Each row below holds a small network's activations on one input, seen along a few directions.
Each table varies a few parts of the input and shows all the possible inputs, shuffled.
Descriptions start from the smaller parts, as in this example, which fits no table here: one of 2 separate values, together with either a single point or one of 9 places around a ring or (one of 4 places along a line, together with one of 5 places around a ring).
Shared parts are said once, and a part with two or three values counts as separate values.
In the rows, zero is written as 128.

Other details of the inputs shift rows strongly along two fixed directions, in all tables alike. That doesn't count.

Rows:
r1: 130 133 133 136 114 129 124 121 146 128 124 115
r2: 130 123 137 84 132 127 151 138 103 123 131 116
r3: 116 135 147 105 97 91 176 116 118 109 103 109
r4: 126 127 106 187 149 146 81 124 155 140 137 158
r5: 120 127 111 143 180 149 76 154 138 116 151 178
r6: 133 150 128 172 97 120 103 123 169 128 125 110
r7: 135 146 130 162 80 115 132 112 152 139 118 89
r8: 123 110 118 133 151 157 104 132 119 139 141 160
r9: 130 119 129 102 147 129 147 128 115 128 126 121
r10: 126 111 147 91 100 97 196 100 102 123 93 107
r11: 132 141 107 205 133 136 74 124 166 140 138 149
r12: 143 150 132 171 92 100 146 94 169 133 106 75
r13: 133 159 121 182 123 104 112 117 178 120 120 102
r14: 132 122 143 68 115 120 173 134 95 125 124 97
r15: 136 160 143 141 82 94 154 113 152 123 114 65
r16: 134 119 146 59 127 120 180 129 94 121 122 99
r17: 135 124 142 81 113 114 180 123 96 131 120 89
r18: 128 141 116 183 134 141 65 137 169 126 142 154
r19: 130 121 115 148 148 148 90 138 133 131 143 160
r20: 126 150 129 146 126 121 107 136 161 114 131 120
r21: 140 120 142 98 111 124 161 116 112 132 120 101
r22: 137 148 119 186 123 122 93 120 176 124 128 127
r23: 134 148 134 138 105 103 155 111 144 128 114 81
r24: 124 99 148 27 137 142 190 135 57 131 131 118
r25: 139 119 143 88 97 121 174 117 105 136 116 89
r26: 127 129 124 141 121 144 99 138 138 134 137 138
r27: 129 141 126 141 137 118 119 128 154 115 125 116
r28: 120 88 116 74 202 174 107 164 67 135 162 200
r29: 142 150 136 157 91 101 145 100 169 124 107 76
r30: 128 123 125 111 144 135 137 134 108 133 135 131
r31: 132 119 141 92 115 135 151 125 112 131 125 114
r32: 119 130 119 178 121 111 114 113 149 123 113 156
r33: 133 160 121 185 113 108 107 122 169 127 126 106
r34: 133 124 133 122 111 133 138 121 118 139 130 116
r35: 102 106 111 128 181 143 97 151 103 117 140 215
r36: 110 111 120 141 145 136 106 133 121 120 128 189
r37: 139 115 140 92 98 121 180 112 98 145 115 88
r38: 118 116 125 92 154 155 106 162 101 125 151 163
r39: 103 133 118 155 158 127 76 152 148 100 135 195
r40: 122 110 120 98 153 151 126 150 88 140 146 154
r41: 116 130 127 157 124 116 106 126 152 110 117 162
r42: 136 127 128 135 98 125 148 114 121 148 121 101
r43: 121 124 147 87 110 90 191 113 105 111 99 108
r44: 128 120 120 138 131 149 108 133 121 139 141 148
r45: 116 102 116 91 180 173 98 167 81 132 162 193
r46: 130 129 113 175 142 135 98 118 158 136 128 140
r47: 117 102 129 105 147 129 135 129 106 115 119 175
r48: 140 97 147 53 118 133 195 114 67 145 119 101
r49: 129 155 114 184 125 115 93 133 168 126 132 122
r50: 137 146 120 185 106 117 117 108 163 139 121 106
r51: 129 143 115 165 133 127 100 136 143 131 138 134
r52: 137 146 136 153 87 111 146 102 155 134 112 83
r53: 142 141 134 149 79 106 159 101 138 144 110 73
r54: 126 140 121 173 125 134 88 125 172 126 129 133
r55: 122 132 132 114 138 131 121 139 135 118 131 125
r56: 132 123 137 86 140 128 146 137 106 121 133 123
r57: 132 132 107 186 151 142 77 128 158 134 139 159
r58: 134 168 140 152 83 95 133 122 170 116 115 72
r59: 125 107 115 130 169 159 93 139 125 129 143 174
r60: 124 125 134 93 143 138 126 147 114 119 139 137
r61: 128 151 132 143 118 118 109 137 155 116 132 115
r62: 102 83 120 67 203 158 111 166 68 106 145 231
r63: 134 117 144 88 102 128 175 113 99 141 120 97
r64: 119 149 106 186 143 140 60 153 161 126 150 161
r65: 138 114 135 101 114 128 164 116 101 143 121 106
r66: 112 79 110 72 212 186 105 163 63 138 162 212
r67: 135 126 138 91 126 117 169 123 108 128 122 99
r68: 136 126 130 137 112 125 148 107 129 142 119 106
r69: 126 157 123 175 117 114 105 124 174 120 125 109
r70: 127 113 147 49 123 131 185 132 75 130 128 105
Each input here is: one of 2 separate values, together with one of 5 places around a ring, together with either a single point or one of 6 places along a line.
Question: The inputs of r23 and r68 match in every part but the choice among 2 separate values. If r24 is changed in the same way as r23 into r68, which row does it become?
Answer: r52
Question: Which other rows does r3 become when the choice among 2 separate values takes its other values? List them by row number.
Answer: r36
Question: List by row number the other rows that have the choice among 2 separate values and the place on the ring of 5 in common with r16.
Answer: r2, r5, r14, r27, r56, r62
Question: Which other rows does r55 become when the choice among 2 separate values takes its other values? List them by row number.
Answer: r54

Rows:
r71: 158 140 110 172 136 160 103 113 149 153 156 99
r72: 149 111 149 45 112 179 148 144 74 158 161 94
r73: 133 153 142 103 98 80 205 111 111 117 107 64
r74: 130 115 105 186 169 166 67 124 145 160 148 168
r75: 165 140 115 158 131 152 88 133 159 151 154 93
r76: 97 84 121 103 220 158 94 142 108 107 135 241
r77: 119 83 147 55 99 115 208 112 38 136 105 138
r78: 125 92 95 116 208 201 78 157 88 149 177 195
r79: 121 179 147 137 79 89 132 142 151 107 126 83
r80: 157 146 112 224 128 149 76 98 186 169 140 112
r81: 100 112 111 98 178 193 63 190 96 138 176 200
r82: 150 97 143 24 130 150 185 140 66 153 130 85
r83: 115 106 115 100 174 205 55 181 97 145 183 191
r84: 132 184 109 216 131 87 66 149 198 105 129 121
r85: 163 117 133 158 57 136 158 77 129 171 114 78
r86: 123 171 120 197 137 86 71 136 228 76 109 133
r87: 108 84 100 120 211 186 88 151 86 158 157 216
r88: 116 157 163 84 87 89 160 140 129 93 117 94
r89: 123 145 104 169 140 132 113 129 149 134 136 115
r90: 130 111 137 122 53 105 198 88 106 153 89 80
r91: 109 108 114 97 203 145 110 157 91 99 152 209
r92: 128 142 144 132 106 82 178 102 123 131 102 92
r93: 121 162 122 220 135 83 90 109 197 104 113 146
r94: 116 171 121 200 131 86 104 111 214 80 105 124
r95: 112 160 172 80 72 82 175 123 154 81 96 70
r96: 109 70 156 36 106 114 214 102 66 110 88 152
r97: 138 145 130 111 101 107 161 131 139 134 115 58
r98: 136 64 134 63 107 166 181 109 46 167 120 140
r99: 132 179 122 194 124 74 87 140 206 87 115 118
r100: 124 115 147 117 78 84 184 97 112 113 86 131
Question: The inputs of r99 and r84 match in every part but one. If r88 is changed in the same way as r99 into r84, which row does it become?
Answer: r79
Question: What do these inputs look like to the network?
Answer: one of 5 places along a line, together with one of 6 places along a line
Question: Which other rows does r73 become when the place on the line of 6 takes its other values? List them by row number.
Answer: r71, r78, r89, r91, r94
Question: Start at r96 and move only the place on the line of 5, one step at a time. The first step leads to r76. Which rows follow, in order?
Answer: r94, r86, r95

Rows:
r101: 134 136 120 165 128 113 115 119 156 120 118 136
r102: 115 108 162 10 130 122 180 152 82 100 117 121
r103: 143 145 118 165 123 117 107 132 153 134 131 110
r104: 128 95 148 38 134 152 190 121 67 145 127 108
r105: 135 149 118 166 108 126 100 137 149 136 137 115
r106: 124 119 124 124 120 138 128 129 119 127 130 135
r107: 126 93 146 41 117 136 193 127 59 133 121 129
r108: 138 142 140 134 93 125 142 111 143 131 123 89
r109: 96 99 107 69 240 177 86 191 63 106 178 242
r110: 124 129 106 169 165 170 47 155 141 136 166 187
r111: 130 146 123 165 125 131 105 124 158 139 134 112
r112: 139 134 129 138 106 107 150 108 144 122 109 93
r113: 121 136 115 168 125 125 111 120 158 128 121 125
r114: 134 144 129 136 102 113 145 123 136 142 120 80
r115: 126 136 132 140 103 105 155 109 143 129 106 102
r116: 120 134 138 141 103 98 155 106 137 127 103 111
r117: 119 119 134 124 121 123 132 125 111 125 123 154
r118: 141 140 125 161 130 128 109 117 161 127 129 117
r119: 133 133 139 139 108 93 152 105 137 120 104 114
r120: 133 125 106 166 179 160 57 149 144 133 161 180
Question: What do these inputs look like to the network?
Answer: either one of 2 separate values or (one of 3 separate values, together with one of 6 places along a line)
Question: Which other rows does r113 become when the place on the line of 6 takes its other values? List them by row number.
Answer: r104, r111, r114, r115, r116
Question: Which other rows does r111 become when the choice among 3 separate values takes its other values? List them by row number.
Answer: r110, r120

Rows:
r121: 113 107 121 88 170 153 92 175 97 109 152 196
r122: 124 142 116 176 137 158 75 132 158 142 153 133
r123: 130 123 149 59 130 114 185 132 83 124 122 112
r124: 114 105 127 91 184 163 100 155 104 116 149 203
r125: 154 108 129 111 113 142 139 122 109 153 133 114
r126: 109 143 100 228 142 134 52 128 193 129 128 174
r127: 120 133 119 179 156 124 79 124 168 116 129 158
r128: 130 126 135 114 133 107 148 127 106 123 120 126
r129: 115 137 102 198 139 126 78 139 155 135 129 170
r130: 127 101 146 66 114 129 185 113 85 120 116 125
r131: 125 144 144 109 98 100 153 125 150 107 106 77
r132: 112 97 110 122 186 168 96 140 106 122 148 204
r133: 131 175 129 172 89 78 120 132 182 105 111 79
r134: 139 79 107 80 189 193 117 149 68 161 159 166
r135: 159 158 117 203 87 108 111 108 179 149 120 71
r136: 129 179 123 181 100 87 114 128 194 103 113 74
r137: 128 129 139 77 143 121 173 130 104 122 124 112
r138: 113 135 101 192 147 133 84 133 159 135 130 161
r139: 135 142 132 141 94 93 166 106 131 121 110 93
r140: 121 149 113 219 150 124 44 130 194 109 134 179
r141: 122 121 149 63 110 119 161 139 109 107 116 109
r142: 157 138 133 160 80 120 134 98 167 145 114 74
r143: 126 127 131 121 145 113 143 121 122 124 123 121
r144: 118 101 121 116 180 148 90 152 98 121 149 210
r145: 135 135 144 119 82 94 178 103 123 118 106 95
r146: 128 136 139 110 126 116 140 132 125 114 126 134
r147: 123 129 142 97 140 124 151 124 128 118 122 123
r148: 131 127 131 96 128 150 151 130 96 152 143 93
r149: 133 118 149 74 102 149 164 123 92 146 136 97
r150: 141 166 136 161 76 107 143 112 150 145 127 55
r151: 107 96 111 126 164 159 91 153 98 137 142 213
r152: 126 125 120 130 136 123 146 117 122 122 125 125
r153: 116 97 143 71 106 130 180 118 86 136 108 127
r154: 140 152 142 135 76 121 147 116 130 141 129 74
r155: 149 99 131 96 127 154 148 114 108 153 128 105
Question: What do these inputs look like to the network?
Answer: one of 5 places around a ring, together with either one of 2 separate values or one of 5 places along a line
Question: The inputs of r139 and r152 match in every part but the place on the ring of 5. If r123 is changed in the same way as r139 into r152, which row does it become?
Answer: r137
Question: Start at r126 and move only the place on the ring of 5, one step at a time. The first step leads to r138. Which rows follow, in order?
Answer: r129, r151, r153
Question: Which other rows does r154 become when the choice among 2 separate values takes its other values? List them by row number.
Answer: r125
